A small network was shown many inputs. Here are its activations along a few directions, one row for each input.
Each table varies a few parts of the input and shows all the possible inputs, shuffled.
A made-up example of a description, with smaller parts first: one of 6 places along a line, together with either a single point or one of 9 places along a line or (one of 3 separate values, together with one of 5 places around a ring).
Shared parts are said once, and a part with two or three values counts as separate values.
(in the rows, 128 means zero)

Other details of the inputs vary at random and push rows far along two fixed directions, the same in every table; ignore that.

Table:
row 1: [137 123 192 182 144  96 151 208 158 143  98 115  79]
row 2: [169 123 101 124 157 180 145  75 131 173 139 134 151]
row 3: [121 124 178 171 152 105 149 197 160 110 103 131  77]
row 4: [174 117 112 112 126 144 111  92 132 135 136 175 141]
row 5: [ 87 101 161 180 150 117 157 222 150 130 102 113  67]
row 6: [ 71 203 135  49  58  45 142  80  93  21 147 110 132]
row 7: [154 127  95 118 136 165  96  91 121 154 132 122 165]
row 8: [ 50 195 103  86  74  46 108 100 113  29 149 117 162]
row 9: [145  97  96 105 137 160 117 120 109 166 148 151 159]
row 10: [ 92 102 157 194 139 115 149 220 150 140 100 115  75]
row 11: [181 113  89 137 151 177 135  63 128 183 133 134 160]
row 12: [ 99 165 110  95 119 117 110  99 118  89 134 107 151]
row 13: [163  93 111 124 143 179 121 110 131 144 142 163 134]
row 14: [160 130 125 102 106 132 126  90 103 144 135 130 142]
row 15: [153 119 120 107 136 175 113  84 114 163 134 120 142]
row 16: [172  85 102 131 134 181 115  99 127 160 138 168 139]
row 17: [131 129 192 160 144  95 158 199 158 126 108 114  78]
row 18: [ 44 194 109  74  86  48 115 108 110  24 150 112 154]
row 19: [ 87 108 159 191 140 108 139 229 143 148 103 109 100]
row 20: [171 111 113 117 129 175 104  76 112 178 127 120 151]
Each input here is: one of 2 separate values, together with either a single point or one of 9 places around a ring.
List by row number the other rows that have the choice among 2 separate values in common with row 10. -> row 1, row 4, row 7, row 8, row 11, row 14, row 16, row 19, row 20

Table:
row 21: [155 131 111 111 127 144 120  88 126 135 134 134 145]
row 22: [ 89 140 148 130 109  88 140 159 135  84 122 127 101]
row 23: [103 137  91 114 126 145 120  95 112 129 138 112 155]
row 24: [154 124 117 102 124 145 123  95 117 144 139 141 143]
row 25: [ 92 155 154 136 117  90 139 145 133  85 115 112 104]
row 26: [154 129 109 108 128 146 119  88 126 132 136 139 145]
row 27: [ 73 164 140 134 114  83 115 155 125  91 117  88 129]
row 28: [123 132 107 111 125 137  97 112 115 134 136 121 159]
row 29: [ 93 155 155 138 117  90 139 145 133  87 114 110 105]
row 30: [ 87 159 143 133 118  85 140 146 140  74 124 116 111]
row 31: [ 73 167 140 134 112  81 116 153 125  90 118  86 130]
row 32: [154 127 116 100 122 144 123  91 115 144 139 140 145]
row 33: [ 95 147 154 126 116  85 145 157 131  93 122 115 106]
row 34: [152 128 109 108 129 146 119  90 126 130 136 140 143]
row 35: [ 89 152 143 133 107  76 139 151 133  82 121 124 110]
row 36: [108 141  90 116 123 143 120  88 110 133 137 105 159]
row 37: [146 125 105 106 129 145 120  93 127 123 146 150 147]
row 38: [151 113 115 101 117 143 125 105 116 129 145 153 139]
row 39: [108 105 155 220 179 158 143 209 148 193  88  71  94]
row 40: [ 92 145 153 125 118  86 145 159 132  90 123 119 104]
row 41: [154 116 115 100 115 142 125 101 114 131 145 150 142]
row 42: [154 131 110 109 127 145 119  87 125 133 136 136 146]
row 43: [144 119 105 107 118 135 120 101 121 127 143 158 143]
row 44: [150 131 105 106 125 140 121  86 126 127 144 142 151]
row 45: [142 125 103 106 124 139 121  97 124 121 145 158 151]
row 46: [156 119 115  96 122 140 126  96 116 141 143 144 146]
row 47: [158 115 117 106 117 142 127 103 115 138 143 145 141]
row 48: [159 121 118 100 122 140 127  96 116 146 142 139 146]
row 49: [ 46 165 123 133 116  92 136 143 122  79 121  89 122]
row 50: [154 127 117 110 124 146 121  87 119 137 135 138 144]
row 51: [ 85 154 141 135 116  82 141 152 138  76 123 126 114]
row 52: [ 88 150 143 134 109  78 139 153 133  83 122 125 109]
row 53: [194  59 133 181 178 197 126 165 145 225 116 152 114]
row 54: [138  97 174 212 180 147 145 217 165 176  94 108  80]
row 55: [156 129 119 113 123 144 122  86 119 140 134 133 145]
row 56: [ 92 162 144 135 117  83 141 143 139  80 122 110 114]
row 57: [148 127 106 110 124 137 123  94 125 130 142 149 153]
row 58: [ 96 157 156 131 114  87 143 149 129  98 117 107 107]
row 59: [147 130 106 110 122 134 123  92 124 129 141 147 153]
row 60: [150 124 115 107 125 148 119  88 119 131 138 145 142]
row 61: [158 120 116  98 122 140 127  96 116 144 143 142 146]
row 62: [ 89 157 146 133 120  90 137 147 140  76 117 115 105]
row 63: [153 115 113  99 115 142 125 100 114 129 146 152 142]
row 64: [107 139  90 116 124 145 120  90 111 133 137 108 157]
row 65: [156 116 116 103 116 142 126 102 115 135 144 147 141]
row 66: [150 113 114  99 117 143 125 105 115 126 146 155 139]
row 67: [137  85 177 203 166 144 146 223 159 178  94 117  73]
row 68: [196  69 142 168 179 202 127 156 139 230 115 138 115]
row 69: [105 100 154 217 182 161 142 213 149 190  90  78  91]
row 70: [ 90 153 154 127 116  89 141 153 131  91 119 115 104]
row 71: [149 123 107 109 116 132 122  96 120 133 141 150 146]
row 72: [145 129 104 107 122 135 122  92 124 125 143 152 153]
row 73: [155 128 118 111 123 145 121  86 119 139 135 136 144]
row 74: [144 127 104 106 123 136 122  93 124 123 144 154 153]
row 75: [ 90 159 146 132 119  89 137 145 139  76 116 113 106]
row 76: [145 112 110 100 116 142 121 102 121 127 144 159 139]
row 77: [193  57 138 172 172 199 127 165 144 222 117 149 111]
row 78: [ 71 162 140 133 115  84 114 158 126  89 118  92 127]
row 79: [ 95 143 150 133 108  85 141 155 134  92 119 119 104]
row 80: [ 70 164 139 133 113  82 115 156 125  88 118  90 129]
row 81: [197  62 141 164 179 198 130 161 139 228 120 143 116]
row 82: [134  85 171 209 172 144 144 225 159 176  95 126  75]
row 83: [156 129 119 104 122 142 124  92 116 147 137 135 145]
row 84: [ 94 142 150 132 108  86 141 156 135  90 120 121 104]
row 85: [119  97 167 207 178 150 118 229 151 186  91  92  96]
row 86: [147 127 105 106 128 143 120  91 126 124 145 148 148]
Changing only one part turns row 51 into row 45. The same change can be made to row 23. Which row results? -> row 49
Changing only one part turns row 54 into row 56. The same change can be made to row 72. Which row results? -> row 59
What do these inputs look like to the network? -> one of 6 places along a line, together with either one of 2 separate values or one of 9 places around a ring
Change only the place on the line of 6 in row 29. List by row number the other rows that result. -> row 25, row 50, row 55, row 60, row 73
Change only the choice among 2 separate values in row 69. List by row number the other rows that result. -> row 78
List by row number the other rows that have the place on the line of 6 in common with row 58. -> row 27, row 35, row 36, row 42, row 44, row 57, row 61, row 65, row 73, row 84

Table:
row 87: [108 121 144 132 130 117 127 172 132 127 118 114 112]
row 88: [ 83 143 159 162 134 112 147 173 139  98 110 105 100]
row 89: [ 92 152 129 112 111 107 131 107 118  87 134 124 128]
row 90: [107 164 125 106 121 103 116 115 122  88 132 117 134]
row 91: [126 154 123 117 118 113 118 104 117 111 125 122 136]
row 92: [102 149 135 104 100 107 122 117 119  90 130 110 131]
row 93: [107 146 130  97  96  90 132 122 118  99 137 119 139]
row 94: [113 155 140 102 105  98 135 111 120 100 129 104 132]
row 95: [236  83 132 116 143 190 133 103 139 194 151 187 129]
row 96: [120 127 172 137 116  88 142 160 146  79 118 147  86]
row 97: [128 136 103  99 123 122 107 109 116 113 144 141 152]
row 98: [100 153 121 120 108 109 123 105 130  84 131 123 133]
row 99: [ 82 145 145 146 118  87 148 164 129 100 112 121 101]
row 100: [110 143 123  97 116 120 126 105 120 107 136 119 127]
row 101: [144 109  96 119 122 151 110  96 127 141 145 153 155]
row 102: [120 152 112 116 111 115 128  92 127 105 126 128 135]
row 103: [105 145 107 119 105 101 136 119 124  87 134 129 128]
row 104: [137 139 119  99 108 128 122  93 114 124 128 122 139]
row 105: [132 135 127 111 112 111 124 123 116 123 139 127 146]
row 106: [101 133 152 157 137 103 157 178 139 116 116 116 110]
row 107: [150 113 104 116 129 148 102 106 114 143 143 147 157]
row 108: [124 100 150 155 135 138 124 179 132 150 114 116 110]
row 109: [102 146 154 163 137  99 155 162 145 104 113  93  99]
row 110: [167  92 149 173 174 174 143 151 140 204 114 120 110]
row 111: [150  72 142 171 158 175 127 176 133 193 117 129 106]
row 112: [126 140 132 116 116 129 112 117 115 114 131 119 139]
row 113: [139 118 149 162 157 145 151 153 140 155 114 112 114]
row 114: [177  66 143 173 170 182 137 173 140 226 118 128 109]
row 115: [ 84 142 146 147 134  93 128 176 151 105 114 117 111]
row 116: [117 126 150 164 145 131 123 156 145 138 108 116 115]
row 117: [120 130 123 113 110 121 111 126 113 113 138 131 143]
row 118: [155 117 110 115 120 144 112 111 111 150 137 141 149]
row 119: [145  99 106 120 134 162 118 107 114 158 143 155 144]
row 120: [154 111 135 161 155 157 124 137 144 179 107 127 121]
row 121: [126 115 137 165 142 120 147 168 145 137 122 116 110]
row 122: [107 148 123 102 124 120 129 103 121 107 136 129 131]
row 123: [110 148 170 153 132  97 142 167 133 118 110  91 107]
row 124: [ 91 144 123 117 106  98 116 124 130  90 133 134 140]
row 125: [100 144 105 108 115 105 128 122 130  80 142 130 132]
row 126: [104 156 114 108 119 110 131 111 131  78 135 118 129]
row 127: [145 130 104 112 131 152 115  92 132 132 138 137 146]
row 128: [114 141 105 117 104 109 127 107 127 107 134 140 139]
row 129: [159 115 100 119 125 147 123  95 128 153 146 148 158]
row 130: [109 141 145 147 145 119 124 154 147 126 112 114 113]
row 131: [130 148 125 113 123 115 127  96 130 122 131 124 145]
row 132: [152 113  96 112 128 157 128  96 115 148 141 156 152]
row 133: [208  96 127 113 133 165 130  99 129 159 135 184 125]
row 134: [120 144 115 116 112 106 118 118 116 111 133 135 140]
row 135: [142 121 149 148 153 149 123 161 133 155 114 111 116]
row 136: [142 118  93 107 128 146 111  98 131 135 146 151 152]
row 137: [120 136 118 101 100 112 124 116 113 114 133 129 136]
row 138: [156 111 100 124 135 170 119  93 125 140 141 136 147]
row 139: [109 133 160 167 139  96 137 186 139 128 113 109 109]
row 140: [139 122 148 171 151 135 141 149 148 155 112 110 110]
row 141: [141 109 103 116 129 160 124 106 116 137 145 154 153]
row 142: [160 119 114 124 139 162 104 102 117 151 133 136 150]
row 143: [153  81 126 174 159 172 129 164 142 172 124 133 118]
row 144: [123 145 112 120 117 120 135 101 125 102 129 121 129]
row 145: [131 136 121  92 120 134 118 105 120 123 133 121 140]
row 146: [143 147 120 109 124 122 120  91 117 125 138 123 151]
row 147: [118 126 110  94 117 127 121 111 113 121 145 136 136]
row 148: [136 105 147 166 152 138 147 171 137 170 117 128 110]
row 149: [125 137 104 107 109 117 117  96 124 121 135 146 151]
row 150: [141 117  98 103 135 155 123 105 120 135 147 153 151]
row 151: [131 135 116 106 111 130 128  90 113 127 132 125 131]
row 152: [194  91 130 100 141 152 124 102 133 142 135 179 126]
row 153: [128 118 161 163 145 130 147 164 140 158 111  99  96]
row 154: [147 120 103  95 124 143 105 107 112 136 147 142 155]
row 155: [132 131 155 159 138 125 129 160 130 143 104 104 106]
row 156: [119 115 139 147 128 124 137 159 127 144 117 123 105]
row 157: [108 138 142 141 146 129 142 152 138 118 119 116 112]
row 158: [ 84 138 163 151 122 105 141 166 133 103 112  97  93]
row 159: [134 117 105 105 133 146 121 110 117 139 144 151 141]
row 160: [ 91 153 151 150 129 101 153 154 136  97 106 106 101]
row 161: [123 139 120 115 115 108 125 113 131 122 137 136 148]
row 162: [121 128 146 155 142 129 143 142 132 142 109 117 103]
What do these inputs look like to the network? -> one of 4 places along a line, together with either a single point or (one of 2 separate values, together with one of 9 places around a ring)
Changing only the place on the line of 4 turns row 152 into row 95. The same change can be made to row 136. Which row results? -> row 129
Change only the choice among 2 separate values in row 132. List by row number the other rows that result. -> row 160
Start at row 90 and move only the place on the ring of 9, one step at a time. The first step leads to row 130. Which rows follow, in order? -> row 127, row 126, row 157, row 122, row 100, row 145, row 135
Change only the choice among 2 separate values in row 107. List by row number the other rows that result. -> row 142
